Each row below holds a small network's activations on one input, seen along a few directions.
Each table varies a few parts of the input and shows all the possible inputs, shuffled.
A made-up example of a description, with smaller parts first: one of 5 places around a ring, together with either a single point or one of 11 places around a ring or (one of 2 separate values, together with one of 6 places along a line).
Shared parts are said once, and a part with two or three values counts as separate values.
(in the rows, 128 means zero)

Other details of the inputs shift rows strongly along two fixed directions, in all tables alike. That doesn't count.

Rows:
row 1: [153  76 162 182  87 199 106 137 126 126 101  89  59 200 151]
row 2: [173  66 150 142  87 160 132 105 153 170 116  59 106 143 153]
row 3: [ 92 201 100 105 152  74 129 151 126  88 160 167 167 128 136]
row 4: [137 103 128 115 134 131 170 152 132 130 114 164  88  75  81]
row 5: [158  62 158 159  97 176 108  94 165 175 114  84 109 132 159]
row 6: [126 154 106 138 115 111  82 101 122 137 149  50 193 189 185]
row 7: [148 112 134 115 103 151 153 126 146 115 123 188  84  72 104]
row 8: [162  80 155 145  95 190 127 103 170 158 109  66 101 148 159]
row 9: [134 106 142 150  94 161 149 156  96  76 103 229  39 112  85]
row 10: [152  84 156 146 109 197 125 110 156 168 103  57  97 141 152]
row 11: [ 88 192  83 110 163  79 121 148 100  95 148 159 176 119 111]
row 12: [163  70 151 143 100 167 131 112 140 179 110  49 101 136 146]
row 13: [ 88 194  94 103 137  81 130 137  96  93 146 173 177 122 131]
row 14: [165  65 155 161 130 178 102 105 157 177  99  67 115 132 139]
row 15: [140 117 140 109 137 150 156 148 158 111 106 169  77  79  95]
row 16: [179  79 151 131 118 172 109 100 157 173 108  60  98 151 133]
row 17: [ 81 195  95 107 148  83 128 138  89  93 150 164 173 114 125]
row 18: [152  61 149 164 127 183 109 104 157 183  96  70 110 130 136]
row 19: [ 90 196 101 103 175  84 127 163 114  86 149 154 174 127 117]
row 20: [106 181  98 105 142  49 135 151 112 102 163 156 167 124 132]
row 21: [ 91 186 105  94 141  73 130 130 104  98 171 173 175 137 126]
row 22: [145 116 140 105 143 146 158 133 130 124 117 179  92  88  76]
row 23: [ 79 190 107 103 144  94 140 147 111  95 144 162 171 132 138]
row 24: [105 199  91 108 143  67 118 139 113  91 159 171 170 119 131]
row 25: [127 104 142 123 142 132 146 133 144 121 106 189  93  66  95]
row 26: [138 106 147 106 110 150 170 112 134 123 121 187  88  92  97]
row 27: [136 143 108 133 147  91  87 134 118 149 148  26 191 187 163]
row 28: [ 76 193 100 112 171  91 141 154 106  88 149 158 173 124 123]
row 29: [120  97 149 128 116 144 166 117 139 120 112 206  96  67 106]
row 30: [101 178  96  97 158  49 130 159 107  97 153 143 168 123 120]
row 31: [124 153 102 147 142 120  83 111 113 143 141  42 190 181 168]
row 32: [110 158 105 138 154 120  86 132 132 143 141  36 188 192 167]
row 33: [156 121 136 121 117 142 148 132 150 114 112 180  84  69  90]
row 34: [123 142 107 142 142  96  99 125 110 152 149  27 191 186 169]
row 35: [ 77 189 107  96 154  83 137 131  85 104 156 163 173 132 119]
row 36: [118 145 122 155 140  97  69 109 135 150 144  54 196 177 176]
row 37: [119 147 111 129 120  92 100 122 111 152 147  41 193 191 181]
row 38: [135 111 146 104 113 155 170 118 127 133 112 187  89  92  96]
row 39: [147 121 144 108 126 135 157 126 142 122 122 185  88  86  83]
row 40: [145 101 138 109 105 127 171 141 142 123 130 177  85  76 103]
row 41: [133  93 147 146  95 136 167 170  94  89 111 210  41 119  87]
row 42: [138 147 114 136 129  82  88 128 131 147 152  35 184 183 169]
row 43: [119 149 114 136 149 118  93 105 108 153 148  45 189 197 161]
row 44: [ 60 177 110 120 159  78 129 134  91 104 146 174 182 111 131]
row 45: [129 103 154 140 102 158 159 148  90  91 111 229  38 131  78]
row 46: [132 107 144 131 125 133 152 124 149 127 117 203  91  66 106]
row 47: [185  81 141 142 110 176 101 107 164 162  99  61  94 131 138]
row 48: [133 111 134 109 140 151 163 131 130 131 114 180  88  86  74]
row 49: [116 101 148 125 120 149 166 123 132 129 103 205  97  67 105]
row 50: [152  61 155 169 125 186 117  96 149 179  98  72 112 129 144]
row 51: [145  52 168 201  88 187  95 119 115 144  97 105  72 185 151]
row 52: [117 157 114 133 125 116  84 121 141 136 159  46 187 196 190]
row 53: [181  86 151 138 103 169 114  93 160 176 120  75  99 152 144]
row 54: [140 127 144 116 128 145 160 146 161 108 115 180  83  76  94]
row 55: [102 194  91 106 165  77 116 150 101  89 149 157 178 119 112]
Description of these inputs: one of 5 separate values, together with either a single point or one of 10 places around a ring.
The inputs of row 41 and row 9 match in every part but the choice among 5 separate values. If row 34 is changed in the same way as row 41 into row 9, which row does it become?
> row 31
The inputs of row 30 and row 16 match in every part but the choice among 5 separate values. If row 2 is changed in the same way as row 30 into row 16, which row does it become?
> row 26
Which other rows does row 10 become when the choice among 5 separate values takes its other values? List them by row number.
> row 12, row 17, row 35, row 44
Which other rows agree with row 28 in the choice among 5 separate values? List them by row number.
> row 1, row 3, row 8, row 10, row 15, row 19, row 23, row 32, row 52, row 54

Rows:
row 56: [167  89 143 148 121 165 117 125 144 157 110  66  99 149 135]
row 57: [110 156 119 111 148 110 150 152 121  88 131 201 117  94  90]
row 58: [150  97 144 156 107 161 104 113 150 155 114  74 121 152 160]
row 59: [125 145 114 119 138 103 126 146 116 119 137 117 135 141 123]
row 60: [ 93 134 130 118 136 120 162 139 109  99 125 221 111  85  98]
row 61: [160  64 164 140 114 205 159 120 155 145  87 150  50  92  96]
row 62: [171  86 144 140 108 156 119 124 145 159 111  66  99 153 138]
row 63: [143 108 135 123 120 150 153 137 128 127 114 156  82 102  96]
row 64: [ 98 197  89 118 139  66  91 138 106 109 170  83 203 190 168]
row 65: [104 147 124 114 143 122 152 144 119  90 123 213 110  80  93]
row 66: [ 84 195  95 135 137  57  81 126  99 114 174  85 221 199 185]
row 67: [160  90 142 150 127 163 112 123 145 154 107  67 107 151 134]
row 68: [107 156 117 114 147 113 154 152 106  95 132 192 117  98  93]
row 69: [ 81 192 100 134 150  75  78 127 100 113 156  95 213 186 174]
row 70: [133 125 127  98 151 133 147 106 162 162 127 111 154  77 122]
row 71: [117 153 117 127 136 115 120 135 129 111 135 128 145 139 134]
row 72: [115 146 126 105 117 108 165 145 119  88 136 210 105  85 100]
row 73: [102 153 123 108 146 121 164 150 111  92 130 206 111  92  91]
row 74: [163  93 145 144 100 155 109 111 142 153 123  70 112 161 149]
row 75: [166 103 134 115 132 152 118  85 184 190 120  48 152 104 152]
row 76: [146  91 144 162 117 165 101 112 134 163 109  68 122 157 150]
row 77: [126 151 115  75 160  98 172 131 160 124 136 189 140  30  85]
row 78: [ 73 188 102 135 155  79  85 131  93 116 156  92 215 190 170]
row 79: [ 96 204  89 117 136  56  87 136 103 108 172  79 216 200 178]
row 80: [162  89 142 149 100 156 107 109 140 157 123  73 119 164 153]
row 81: [112 151 120 104 133 106 164 153 108  95 130 206 109  92  87]
row 82: [155  87 141 153 125 163 108 124 142 154 108  69 110 147 137]
row 83: [150  91 143 157 122 154 102 121 139 159 110  64 121 156 149]
row 84: [149  92 142 156 101 156 104 106 146 157 119  75 122 156 164]
row 85: [172  63 160 136 100 176 155 126 146 145  98 132  53  99 103]
row 86: [155  92 144 149 104 159 112 110 130 157 118  68 114 161 146]
row 87: [ 97 147 123 118 134 108 147 135 111  96 131 212 123  93 110]
row 88: [ 78 181  95 139 150  69  83 128  86 118 159  93 214 190 168]
row 89: [146  81 154 157 105 171 117 103 138 165 114  84 109 155 150]
row 90: [ 98 141 126 110 131 115 168 141 104  94 132 219 115  93  97]
row 91: [104 154 123 101 134 109 162 148 110  96 134 199 118 103  99]
row 92: [133 103 148 123 111 155 158 126 126 124 116 166  86 103 106]
row 93: [149  91 140 158 122 169 103 115 136 158 109  67 118 155 142]
row 94: [107 135 126 131 142 133 127 133 118 117 126 142 135 128 123]
row 95: [123 149 124  99 127 105 162 154 122  92 133 209 102  89  89]
row 96: [126 146 119 121 127 120 118 128 123 123 137 118 136 146 136]
row 97: [ 99 197  93 125 155  71  85 140 102 108 167  84 204 192 161]
row 98: [118 155 109  78 172  84 167 138 147 125 136 170 152  39  89]
row 99: [ 96 203  86 118 150  57  79 141  99 110 174  73 215 203 167]
row 100: [162 104 139 147 109 164 110 116 151 152 121  66 113 156 153]
row 101: [159  84 141 150 108 152 113 116 134 158 117  68 116 160 148]
row 102: [ 84 178  96 136 154  60  85 136  91 115 160  89 209 187 167]
row 103: [173  61 166 140 107 208 155 115 165 145  83 153  40  84  97]
row 104: [108 136 126 117 132 109 154 144 117  95 130 218 108  84  96]
row 105: [162  59 164 151  99 185 152 115 144 155  96 146  56  98 106]
row 106: [160  84 148 148  96 170 115 100 141 159 114  87 107 152 152]
row 107: [155  85 152 156 100 168 111  99 145 163 114  86 106 151 153]
row 108: [114 156 123  98 128 107 161 146 117  91 131 212 108  89  96]
row 109: [109 160 119 109 142 114 151 145 116  92 133 198 116  96 101]
row 110: [118 131 124 131 124 119 133 129 107 121 132 145 134 134 125]
row 111: [127 159 108  91 150  94 137 115 163 145 146 110 181  84 135]
row 112: [157  87 144 155 121 177 112 114 142 159 104  71 106 152 134]
row 113: [106 153 118 115 147 108 142 153 118  89 133 197 123  94  96]
row 114: [ 84 188  95 135 153  51  84 136  89 116 168  82 216 198 170]
row 115: [157  90 147 155 104 154 105 108 144 160 122  77 115 160 152]
row 116: [131 126 127 131 108 125 129 124 127 124 135 131 131 137 142]
row 117: [111 147 129 105 124 113 162 139 113  91 132 214 106  87  97]
row 118: [169  90 136 121 135 159 127  92 176 195 113  50 140  96 135]
row 119: [108 147 122 115 136 118 155 150 125  88 128 208 110  80  97]
row 120: [136 107 141 119 120 157 157 134 132 127 115 161  82 103 101]
row 121: [139 104 145 135 121 151 141 135 140 125 110 166  89  96 107]
What is each input in this table made of?
> one of 6 places around a ring, together with either a single point or one of 10 places around a ring
The inputs of row 98 and row 75 match in every part but the place on the ring of 6. If row 62 is changed in the same way as row 98 into row 75, which row does it become?
> row 108
The inputs of row 92 and row 74 match in every part but the place on the ring of 6. If row 70 is changed in the same way as row 92 into row 74, which row does it become?
> row 77
Which other rows agree with row 58 in the place on the ring of 6? List them by row number.
> row 64, row 66, row 71, row 72, row 79, row 84, row 100, row 111, row 116, row 119
Which other rows agree with row 105 in the place on the ring of 6? List them by row number.
> row 63, row 68, row 76, row 81, row 86, row 88, row 93, row 110, row 112, row 118
